Look-ups in named tables: a row name and a column name give one cell, copied from the table.

Ginar.csv
,Tosokob,Gat,Mel,Sul,Dekave,Guvu,Sop,Nezet,Lepov
Nug,134,179,128,149,165,125,88,87,145
Lozap,83,145,119,182,101,113,212,118,162
Bavisa,118,84,78,67,60,108,110,170,44
Guzusan,96,155,143,146,185,160,4,67,155

Nezet of Nug = 87
Sul of Lozap = 182
Guvu of Lozap = 113
Nezet of Guzusan = 67
Nezet of Bavisa = 170
Tosokob of Bavisa = 118
Lepov of Lozap = 162
Guvu of Guzusan = 160
Tosokob of Lozap = 83

Table Gov
columns: Zis, Gegepu
Nem: [144, 138]
Zok: [105, 132]
Lif: [100, 191]
Zud: [148, 155]
Domite: [212, 108]
Nam: [62, 193]
Lalovak: [140, 158]
Vep: [143, 161]
Gif: [71, 194]

Lalovak, Zis: 140
Zok, Zis: 105
Gif, Gegepu: 194
Zok, Gegepu: 132
Zud, Gegepu: 155
Vep, Zis: 143
Nam, Zis: 62
Vep, Gegepu: 161
Domite, Gegepu: 108
Lif, Gegepu: 191
Domite, Zis: 212
Nem, Zis: 144
Lalovak, Gegepu: 158

Timo
fields: Pana, Mav, Zez
Dokesi: [51157, 45786, 45706]
Fab: [53820, 55263, 58047]
Zup: [12959, 93611, 97616]
Mozev: [50380, 58755, 57909]
Risatin: [27953, 48510, 49873]
Zek: [84071, 48469, 51845]
Bogi: [55209, 56341, 56064]
Bitosi: [53875, 43957, 43124]
Lume: [43402, 44195, 44175]
Ratis: [57234, 50367, 50191]
Nogem: [48950, 53484, 54157]
Tufig: [47245, 18658, 17459]
Luvemu: [40620, 37032, 34592]
Bag: [46416, 63344, 64238]

Zez of Zek: 51845
Mav of Lume: 44195
Mav of Nogem: 53484
Pana of Dokesi: 51157
Mav of Fab: 55263
Zez of Mozev: 57909
Zez of Dokesi: 45706
Row with the largest Pana: Zek

Tupu:
	Gatipi	Lesud	Vona	Zam	Gusak
Tinev	19.47	11.85	-33.09	28.29	-45.08
Moz	63.59	-4.67	53.81	-51.27	73.72
Rimo	-37.12	1.45	-19.12	-36.23	-8.69
Laf	-53.72	-13.09	33.40	-44.73	9.96

What is the Vona of Rimo in Tupu? -19.12
What is the Vona of Laf in Tupu? 33.40
What is the Vona of Tinev in Tupu? -33.09
What is the Lesud of Moz in Tupu? -4.67
What is the Zam of Moz in Tupu? -51.27
What is the Gusak of Laf in Tupu? 9.96
What is the Lesud of Rimo in Tupu? 1.45
What is the Gatipi of Rimo in Tupu? -37.12

Naliv:
fields: Lutap, Zilavem, Zuz, Tosazod
Lemeb: [33281, 47821, 59290, 30333]
Mivagi: [20451, 44905, -76311, 51080]
Kinin: [26494, 55634, 26664, 35325]

What is the Lutap of Kinin in Naliv? 26494
What is the Zilavem of Mivagi in Naliv? 44905
What is the Zuz of Mivagi in Naliv? -76311
What is the Zilavem of Kinin in Naliv? 55634
What is the Tosazod of Mivagi in Naliv? 51080
What is the Lutap of Lemeb in Naliv? 33281
What is the Tosazod of Lemeb in Naliv? 30333
What is the Zuz of Lemeb in Naliv? 59290
What is the Zilavem of Lemeb in Naliv? 47821
What is the Zuz of Kinin in Naliv? 26664
What is the Tosazod of Kinin in Naliv? 35325
What is the Lutap of Mivagi in Naliv? 20451
Row with the largest Zuz: Lemeb

Table Bub
,Kom,Kopafab,Nav
Nin,159,237,146
Dabod,126,180,158
Falit,206,170,33
Dup,208,133,134
Nugukuz,98,206,184
Dokana,77,178,242
Remobag,162,172,174
Vanila,170,206,141
Fubeva,196,153,145

Kopafab of Falit = 170
Nav of Falit = 33
Kom of Dokana = 77
Kopafab of Vanila = 206
Kom of Fubeva = 196
Nav of Dabod = 158
Kopafab of Dabod = 180
Nav of Fubeva = 145
Kom of Dup = 208
Kopafab of Dup = 133

Table Pasumab
	Veliro	Div	Kidup	Donosal
Fik	8313	590	4325	-466
Gufo	7594	-415	-7493	317
Fudufu	-9778	1723	8018	2285
Nagebak	6160	-547	-6743	1060
Lur	8517	2531	-1467	832
Vaf	8505	1620	-3951	263
Reni	722	8783	3971	5382
Zabuna	1372	8013	1416	4722
Fidipu	864	8198	3297	5535
Mekeve	6220	-795	-7432	1299
Rurabib	323	7759	2700	5793
Mubof	4564	4691	-280	4986
Lep	8345	836	-6154	-49
Maveka	7534	-512	-6982	-519

What is the Kidup of Fik in Pasumab?
4325
What is the Veliro of Maveka in Pasumab?
7534
What is the Kidup of Zabuna in Pasumab?
1416
What is the Veliro of Mubof in Pasumab?
4564
What is the Veliro of Gufo in Pasumab?
7594
What is the Kidup of Reni in Pasumab?
3971
What is the Kidup of Gufo in Pasumab?
-7493
What is the Donosal of Reni in Pasumab?
5382
What is the Donosal of Lur in Pasumab?
832
What is the Donosal of Fik in Pasumab?
-466
What is the Veliro of Reni in Pasumab?
722
What is the Veliro of Lur in Pasumab?
8517
What is the Veliro of Rurabib in Pasumab?
323
What is the Div of Fidipu in Pasumab?
8198
What is the Kidup of Nagebak in Pasumab?
-6743
What is the Div of Nagebak in Pasumab?
-547
What is the Donosal of Gufo in Pasumab?
317
What is the Div of Maveka in Pasumab?
-512
What is the Donosal of Rurabib in Pasumab?
5793
What is the Kidup of Lep in Pasumab?
-6154

Table Roromo
,Balikof,Suma,Kelog,Ruk,Gume,Nin,Vuvobo,Dalo
Pur,115,117,176,105,125,159,143,120
Vegopo,141,114,27,134,123,115,153,133
Rolopek,130,176,238,126,160,129,111,135
Paze,131,151,154,109,103,127,114,129
Tor,128,136,113,187,154,150,129,130
Moz,141,138,87,147,118,101,141,133
Lagomer,145,123,208,154,170,127,152,137
Vidus,146,111,247,93,166,173,158,132
Tobesib,129,171,113,156,148,107,136,145
Rekiz,137,116,116,140,143,124,146,131
Nini,118,180,172,120,190,145,141,135
Nidofel,127,153,77,137,121,163,144,149
Luvuris,121,126,67,143,122,125,102,127

Pur, Kelog => 176
Rolopek, Vuvobo => 111
Nidofel, Gume => 121
Rolopek, Nin => 129
Rekiz, Vuvobo => 146
Lagomer, Nin => 127
Nini, Vuvobo => 141
Paze, Balikof => 131
Rekiz, Ruk => 140
Luvuris, Kelog => 67
Luvuris, Vuvobo => 102
Tor, Vuvobo => 129
Lagomer, Ruk => 154

Bonar:
	Nol	Kozo	Kur	Sut	Lud	Fitosor	Binusus	Dizez
Napego	17	90	29	57	24	45	62	51
Mesegeg	46	43	46	47	56	42	41	34
Vaf	19	87	32	55	31	40	57	38
Led	66	44	38	10	72	68	48	55

Binusus of Led = 48
Kur of Led = 38
Fitosor of Vaf = 40
Dizez of Napego = 51
Binusus of Napego = 62
Lud of Led = 72
Sut of Napego = 57
Sut of Mesegeg = 47
Lud of Mesegeg = 56
Kozo of Napego = 90
Nol of Vaf = 19
Nol of Napego = 17
Sut of Vaf = 55
Binusus of Vaf = 57
Lud of Vaf = 31
Fitosor of Mesegeg = 42
Kozo of Vaf = 87
Row with the largest Nol: Led

Limaf:
|  | Nid | Kuv | Pofos | Vuf | Vikanas | Zerose |
|---|---|---|---|---|---|---|
| Navof | 0.606 | 0.576 | 0.067 | 0.644 | -0.610 | 0.061 |
| Guk | -0.318 | -0.287 | 0.060 | -0.805 | 0.581 | 0.571 |
| Mitig | -0.429 | -0.355 | -0.069 | -0.783 | 0.632 | 0.106 |
| Nav | 0.686 | 0.726 | -0.023 | 0.223 | -0.564 | 0.176 |
| Mal | 0.663 | 0.688 | 0.018 | 0.441 | -0.599 | 0.093 |
| Nofi | 0.526 | 0.418 | 0.162 | 0.850 | -0.605 | 0.411 |
| Bogimu | -0.615 | -0.596 | -0.045 | -0.327 | 0.632 | -0.430 |

Mal, Kuv => 0.688
Bogimu, Kuv => -0.596
Navof, Zerose => 0.061
Nav, Kuv => 0.726
Nofi, Vikanas => -0.605
Mitig, Pofos => -0.069
Guk, Pofos => 0.060
Nav, Vuf => 0.223
Nofi, Kuv => 0.418
Guk, Vikanas => 0.581
Navof, Vuf => 0.644
Nav, Vikanas => -0.564
Navof, Kuv => 0.576
Nofi, Vuf => 0.850

Damozit =
	Biba	Ponarub	Zuba	Zimuk	Gezuvaz	Lemog	Bapuli
Bal	61	11	104	113	189	112	134
Fub	43	103	39	141	66	37	93
Zur	130	115	175	208	198	106	65
Bag	48	44	206	158	187	152	129
Zigem	145	70	41	181	163	153	66
Ramo	65	4	167	202	64	81	119
Vafe	181	159	101	206	155	192	66
Dofafe	61	153	135	89	171	79	160

Ponarub of Bag: 44
Ponarub of Zigem: 70
Biba of Fub: 43
Zuba of Dofafe: 135
Biba of Bal: 61
Zimuk of Zigem: 181
Lemog of Bal: 112

Bivibo =
|  | Bigidad | Libe | Leli | Votere | Sonof | Febinuz | Mogub |
|---|---|---|---|---|---|---|---|
| Tanoni | 140 | 126 | 125 | 126 | 119 | 221 | 140 |
| Nek | 161 | 47 | 162 | 150 | 152 | 121 | 118 |
| Raz | 155 | 195 | 140 | 137 | 150 | 213 | 167 |
| Gon | 172 | 202 | 94 | 141 | 108 | 168 | 140 |
| Kugadu | 118 | 149 | 127 | 126 | 89 | 112 | 144 |
| Naz | 113 | 238 | 144 | 139 | 196 | 173 | 148 |
| Furo | 156 | 113 | 150 | 143 | 164 | 184 | 140 |

What is the Bigidad of Nek in Bivibo? 161
What is the Sonof of Nek in Bivibo? 152
What is the Mogub of Naz in Bivibo? 148
What is the Votere of Gon in Bivibo? 141
What is the Votere of Furo in Bivibo? 143
What is the Votere of Nek in Bivibo? 150
What is the Mogub of Gon in Bivibo? 140
What is the Febinuz of Furo in Bivibo? 184
What is the Libe of Kugadu in Bivibo? 149
What is the Bigidad of Gon in Bivibo? 172
What is the Mogub of Nek in Bivibo? 118

Lup:
	Nokoduf	Rol	Sodazon	Lurako	Galam
Siv	0.2	0.4	0.6	0.3	-0.1
Gapu	-0.3	0.1	-0.1	0.1	-0.5
Kepu	0.1	0.2	-0.7	-0.4	-0.4
Vupi	0.2	-0.5	-0.6	-0.7	-0.2
Rof	-0.7	0.2	0.1	-0.3	0.7
Fofabi	-0.2	0.6	-0.7	0.1	-0.1
Bofuf	0.6	-0.2	0.7	-0.2	-0.5

What is the Galam of Vupi in Lup?
-0.2
What is the Nokoduf of Vupi in Lup?
0.2
What is the Sodazon of Siv in Lup?
0.6
What is the Rol of Bofuf in Lup?
-0.2
What is the Galam of Gapu in Lup?
-0.5
What is the Galam of Kepu in Lup?
-0.4
What is the Lurako of Rof in Lup?
-0.3
What is the Sodazon of Rof in Lup?
0.1
What is the Nokoduf of Rof in Lup?
-0.7
What is the Nokoduf of Fofabi in Lup?
-0.2
What is the Rol of Siv in Lup?
0.4
What is the Galam of Rof in Lup?
0.7
What is the Nokoduf of Gapu in Lup?
-0.3
What is the Lurako of Vupi in Lup?
-0.7
What is the Galam of Bofuf in Lup?
-0.5
What is the Nokoduf of Siv in Lup?
0.2
What is the Lurako of Bofuf in Lup?
-0.2
What is the Rol of Vupi in Lup?
-0.5
What is the Nokoduf of Bofuf in Lup?
0.6
What is the Sodazon of Kepu in Lup?
-0.7
Row with the largest Galam: Rof

